A small network was shown many inputs. Here are its activations along a few directions, one row for each input.
Each table varies a few parts of the input and shows all the possible inputs, shuffled.
A made-up example of a description, with smaller parts first: ring(5) and (point or line(9) or (values(3) and line(4))).
Shared parts are said once, and a part with two or three values counts as separate values.

Other details of the inputs vary at random and push rows far along two fixed directions, the same in every table; ignore that.

Rows:
R1: [ -2   3   5 -15   3  26  -3 -26  -4  -3   4]
R2: [ -1 -12  13   9  -7 -14 -13   6  18  -2 -13]
R3: [ 19 -69  20  25  -5  -1 -26  12 -48 -27  15]
R4: [-18 -30  23 -11 -20   3 -19 -40  31 -17 -12]
R5: [-35  42  17 -10  24  32  13 -33  45  -3   1]
R6: [ 11  51 -42  12   6 -16  23  55 -24  36  -5]
R7: [-22  34  -2 -14 -10  35  -8 -52  46   8  -8]
R8: [  8  46 -44  13   8  -6  27  55 -25  34   4]
R9: [ 17  47 -37  27  10  31   4  51 -30  31  20]
R10: [ 13 -62  24  29  13 -31   1  25 -31 -34   9]
R11: [ 17  50 -38   3  18  14  22  40 -44  29  26]
R12: [ -6 -25  24 -19  -6   6  -7 -50  20 -23  -7]
R13: [-25  36  -2 -24 -21  15 -12 -44  50  13 -23]
R14: [-20 -30  33   0  -2  -1 -15 -25  46 -17 -11]
R15: [ 16 -67  18   5   3 -44   1  22 -35 -24   9]
R16: [ 26  45 -53  -9 -17  -5  11  37 -38  38  -6]
R17: [-23  36   9  -2   4  30  -2 -35  61   4  -5]
R18: [ -7   8   8 -19   1 -24   8 -11  16   2  -8]
R19: [ 30 -93  15   7 -15 -38 -14  23 -56 -31   2]
R20: [  1 -11  10  -5  12 -12   9 -11   0 -11   9]
Each input here is: line(4) and ring(5).
Question: The inputs of R8 and R6 match in every part but the line(4) part. If R15 is changed in the same way as R8 into R6, which row does it become?
Answer: R18
Question: Change only the ring(5) part in R10. List by row number the other rows that result.
Answer: R7, R12, R17, R20
Question: Change only the ring(5) part in R11. List by row number the other rows that result.
Answer: R1, R3, R5, R9

Rows:
R21: [-15  72 -33  -8 -28  36  -1 -42  52  33 -15]
R22: [-23  10  15   4  27  71   5 -26  20 -10  38]
R23: [ -12 -121   70    8  -15  -46  -39   -5  -20  -54  -21]
R24: [ 13 -16 -32  -6 -18   2  10  25 -30   7   8]
R25: [ 23 -19 -27  -7 -11   2   8  28 -34  14  12]
R26: [  5  12  -6  -2 -17  17 -11 -32  35   7 -16]
R27: [ 36 -59  11   6   6 -38   0  19 -60 -25   0]
R28: [ -41  -28   73  -45    6   -6  -16 -114   71  -47  -19]
R29: [-28  81  -5 -35  -5  28  -5 -17  42  36 -23]
R30: [   5 -107   57    1   -4  -48  -16  -32  -29  -62   -7]
R31: [  6  12  -4  43  33  38  -7  66 -60   7  27]
R32: [ 28  53 -61 -13 -12  20  15  44 -37  48  22]
R33: [  1  63 -54  -2 -13   8   7  55 -30  46 -19]
R34: [ -2  70 -28  42  52  28  39  57  -6  25  37]
R35: [ 20   4 -24   7  -5 -12  -6  64 -51  25 -14]
R36: [ 21 -61   3  24 -27 -18 -23  -2 -14 -26 -10]
R37: [ 13   4 -28  22   1 -47  27  59 -24  17   3]
R38: [-22 -92  79  -7 -20 -13 -49 -98  66 -62 -16]
R39: [ 46 -64   5  30 -20 -25 -31  23 -43 -18   7]
R40: [ 24 -46  27  -7   5 -32  -9  -7 -37 -29   3]
R41: [ 21 -52  30  40  43  12  -2  18 -66 -44  38]
R42: [ 33   7 -23  63  19  48 -11  43 -49   2  40]
R43: [ 19   7 -25  19   9 -49  19  59 -25  18  10]
R44: [-47 -29  80 -31  14 -31  -1 -80 111 -42 -23]
R45: [-28  62 -32 -37 -20  40  18 -35  43  35   1]
R46: [-48  79   6 -37  16   6  34 -52 114  21 -28]
R47: [-34  82 -12 -32  -6  25  -6 -17  39  40 -22]
R48: [-43  87  -4 -52   1  33  22 -84  76  12 -28]
R49: [ 12 -60   7  23   5 -65  15  43 -18 -24  -6]
R50: [ 20  50 -66 -10 -14  17  14  40 -39  50  24]
Question: Describe the family of inputs behind these rows.
Answer: values(5) and (point or ring(5))
Question: The inputs of R28 and R43 match in every part but the values(5) part. If R41 is changed in the same way as R28 into R43, which row does it become?
Answer: R34

Rows:
R51: [ 48   6 -48   5   0 -45  29  56 -58  37  19]
R52: [ 39  13 -49   8  -8 -38  39  62 -66  12   3]
R53: [ 28 -78  45  62  38 -25 -11  45 -75 -48  26]
R54: [ 27 -87  29  -3  -6 -70  -8  56 -83 -40   0]
R55: [-43  65  16  14  35  41   7 -14   7  12  10]
R56: [ 12 -23   4  -6  -3 -53  13  -8  -9  -9   9]
R57: [-14   8   5   0 -26   1  -3 -30  47  -8 -32]
R58: [  5 -26  18  -9 -22  -9 -28  19  -6   0 -29]
R59: [-34   3   4 -13 -19   5 -18 -27  38   3 -34]
R60: [-22 119 -40 -59   1  17  27   1  24  44 -17]
R61: [ 35 -85  30  61  43 -19 -16  46 -63 -56  31]
R62: [-18  59 -14 -37   4 -12  23 -50  55  20  -2]
R63: [ -5 -73  60  39  39  -3 -14  18 -49 -28  15]
R64: [ -4 -41   5 -29   7 -26  10   4 -18  -1 -16]
R65: [-17 -52  48   5 -23 -31 -29 -58  58 -30 -16]
R66: [ 25  42 -82  -7   6 -22  29  81 -81  46   3]
R67: [-27  56 -19 -33  -4  -7  35 -46  54  12 -10]
R68: [   3  -69   52  -34  -19   63  -41 -114    1  -43    9]
R69: [ 35  62 -48  52  44  20  19  83 -79  31  30]
R70: [-31  16  47  12  39  35   0 -51  60 -34   9]
R71: [-21  61 -42  22   5  67  23  45  -9  36  53]
R72: [ 32  48 -81  24 -21   2  15  59 -25  61  -7]
R73: [-12 115 -45 -47   1   9  23  -8  37  54   0]
R74: [-14 -46  53 -32  -4 -44 -12 -40  28 -34  -2]
R75: [-11 105 -47 -14 -27  40  24 -11  56  58 -33]
R76: [-27   8  33 -18 -25  -2 -34 -48  70  -2 -20]
R77: [ 13 -82  14   1   1 -62   8  -5 -19 -40   0]
R78: [ 12 -67  39  30  30  16 -18  -8   6 -66  30]
R79: [-42 -11  25  -1  11  66   7 -18  47   0  36]
R80: [-28  60  -8  -9 -31  19  10 -39  67  13 -34]
R81: [ 39 -35 -14  27 -22 -37 -34  59 -45   8   3]
R82: [-30 -48  65 -18 -26 -15 -41 -39  44 -41 -37]
R83: [-33 -46  64 -25 -21 -10 -44 -48  53 -42 -40]
R84: [-20  -3  35 -23 -21   5 -32 -47  73   9 -24]
R85: [ 22 -78  47  42  43  -2  -9  18 -24 -43  22]
R86: [-34   6   5 -41   2 -14  14 -30  21  -3 -20]
R87: [ 52  41 -79  33 -20 -15   5  79 -53  69   8]
R88: [ 44   6 -45   4  -8 -31  43  64 -65  26   0]
R89: [ 24 -36   2 -11 -18  53 -35 -57 -54 -27  24]
R90: [ 18 -13  -9   0 -13 -42  31  23 -35 -13  -3]
R91: [ 28  17 -29  -9 -23  66 -19 -36 -63   3  28]
R92: [-43  50 -18 -27 -12  27 -13 -38  61  24 -39]
R93: [ 31 -35  -2 -18  -1 -40   7  62 -69   1  -4]
R94: [-14  -3  38  -2  31  58   1 -50  74 -31  15]
R95: [ 20  23 -61  27 -20 -12   2  40 -16  29  -7]
R96: [  2  96 -42 -44   1   7  26   7  22  64   2]
R97: [  3 -33  -6  23 -25 -26 -10   1   9 -10 -14]
R98: [-56  43   2  -6  12  78   9 -28  62   7  36]
R99: [  8  25 -18  50  39  14   4  69 -85  17  27]
R100: [-11 -54  38   6 -17 -32 -32 -50  50 -28 -15]
R101: [ 36 -89  47  56  43 -18  -8  48 -69 -36  23]
R102: [ 15   9 -36 -13   0 -25  33  14 -12  21   1]
R103: [-28  97 -53 -29 -14  46   5  -9  48  68 -36]
R104: [-16 -49  63  14  26  30 -15 -54  57 -71  19]
Question: Describe the family of inputs behind these rows.
Answer: values(3) and (point or line(5) or (values(2) and ring(6)))
Question: The inputs of R70 and R85 match in every part but the values(3) part. If R80 is changed in the same way as R70 into R85, which row does it become?
Answer: R75
Question: The inputs of R87 and R100 match in every part but the values(3) part. If R58 is changed in the same way as R87 into R100, which row does it become?
Answer: R83
Question: A walk changes only the ring(6) part. It starts at R88 and steps to R102. List the rest of the walk in order.
Answer: R51, R96, R93, R64
Question: Change only the values(2) part in R74. List by row number the other rows that result.
Answer: R76
Question: Change only the line(5) part in R79. List by row number the other rows that result.
Answer: R63, R85, R94, R101
Question: Change only the values(3) part in R71. List by row number the other rows that result.
Answer: R79, R98
Question: Change only the ring(6) part in R67. List by row number the other rows that result.
Answer: R54, R56, R74, R86, R90
Question: Change only the line(5) part in R61. List by row number the other rows that result.
Answer: R69, R78, R98, R99

Rows:
R105: [ -7  18  12 -16  17   6   9 -45  29  -5   2]
R106: [ -5  46 -37   2  -5  36  14 -14  30  24   6]
R107: [-14 -36  19  11  -7  21 -15 -21  12 -20   9]
R108: [-11 -26  26 -23  -1 -24 -11 -24   7 -13 -13]
R109: [ -2 -35   7 -10  -2   7   1  11 -28  -5   6]
R110: [-13 -22  27 -20  -1 -25  -8 -23   4 -22 -23]
R111: [-19 -27  31   5  10 -34  13   0  40 -17  -5]
R112: [ 12   4 -13   2 -18  -6  -1   1  13   7  -1]
R113: [ 15  12 -11  20  -2   6 -12  35 -35  11 -11]
R114: [ -5 -38  14 -10   6   2  10 -32  11 -24  10]
R115: [ 11   8 -34  13 -13  24  -2  44 -34  27   5]
R116: [-11  65 -13 -13  15  29  10 -17   7  23  10]
R117: [ 37 -12 -20  34   4 -12  -5  30 -36   4  12]
R118: [-12 -21  38 -14  10  -2  -9 -21  -4 -23 -16]
R119: [ 10 -20  12  26   3   2 -21   6 -19  -9  10]
R120: [ 21 -11  -4   3   9  -8  -4  36 -55   9   6]
R121: [-21  25  21 -11  15  17   3 -38  16 -13  -4]
R122: [ 22 -23 -27   1 -13 -22  18  32 -43   8  12]
R123: [  1   7  -7   0 -12 -10 -17   3   5  13 -14]
R124: [ -8 -31  32 -22   3   7  -9 -18   4 -19   1]
R125: [ -6 -40  11   1 -22  -9  -5 -23  25 -13  -7]
R126: [ -2  56 -26 -29  -8   8  23 -15  25  26   1]
R127: [ 13  19 -40  23   9 -30  19  93 -41  31   6]
R128: [-17  16  16 -20   8  26   2 -35  23  -9  13]
R129: [ 16 -11 -12  35  27 -23  23  57 -22  -1  19]
R130: [-19  44 -34 -16 -23  23   2  -4  29  33 -12]
R131: [ -7  57 -20   1  -3  43  -2  -7  22  21  12]
R132: [ 23 -28  -2  19  -2  -2  -7   5  -5 -14  13]
R133: [  8  13  -7  10 -12 -15  -2  -2   6   3 -17]
R134: [ -1 -25  25 -15  -1 -29   0 -31  12 -15  -6]
R135: [-22  47 -31 -36 -12  17  18 -10  18  30  -7]
R136: [-29  62  -8   8  27  24  22  15  33  21  11]
R137: [ -7 -33  18  -9 -19 -10 -22 -15  23 -14 -12]
R138: [-10 -23  24   0 -12 -18 -23 -18  16 -19 -28]
R139: [ -6 -32  28  -3  -8  13 -24 -13  15 -15  -5]
R140: [ -3 -21  26 -12  -1 -29   4 -30   9 -24 -16]
R141: [ 33 -13 -20  24 -13 -29  -6  33 -33  12   1]
R142: [  9  16  -4   0  16  -4  15 -11 -10  -8   0]
R143: [ 23 -13  -7  23  -2  -2 -19  41 -44  12   1]
R144: [  7 -28   2 -17  -9 -21  -4  11 -19  -7   1]
R145: [ 22  -5  -9  38   3   0 -12  35 -48  -5   6]
R146: [  1  63 -24   8   5  22   9 -16  25  16  -9]
R147: [-20  52 -24 -17   4  42  19 -14   9  22  16]
R148: [-11 -25  22  15  21 -11   3  39  -4  -6   1]
R149: [  4 -30  21 -11   9  -3   4 -31  13 -27  12]
Question: The inputs of R108 and R134 match in every part but one. If R144 is changed in the same way as R108 into R134, which row does it become?
Answer: R126
Question: Describe the family of inputs behind these rows.
Answer: ring(5) and (point or (values(2) and line(4)))
Question: Change only the ring(5) part in R114. List by row number the other rows that result.
Answer: R109, R122, R135, R147
Question: A walk changes only the line(4) part. It starts at R125 and steps to R112. List the rest of the walk in order.
Answer: R141, R133
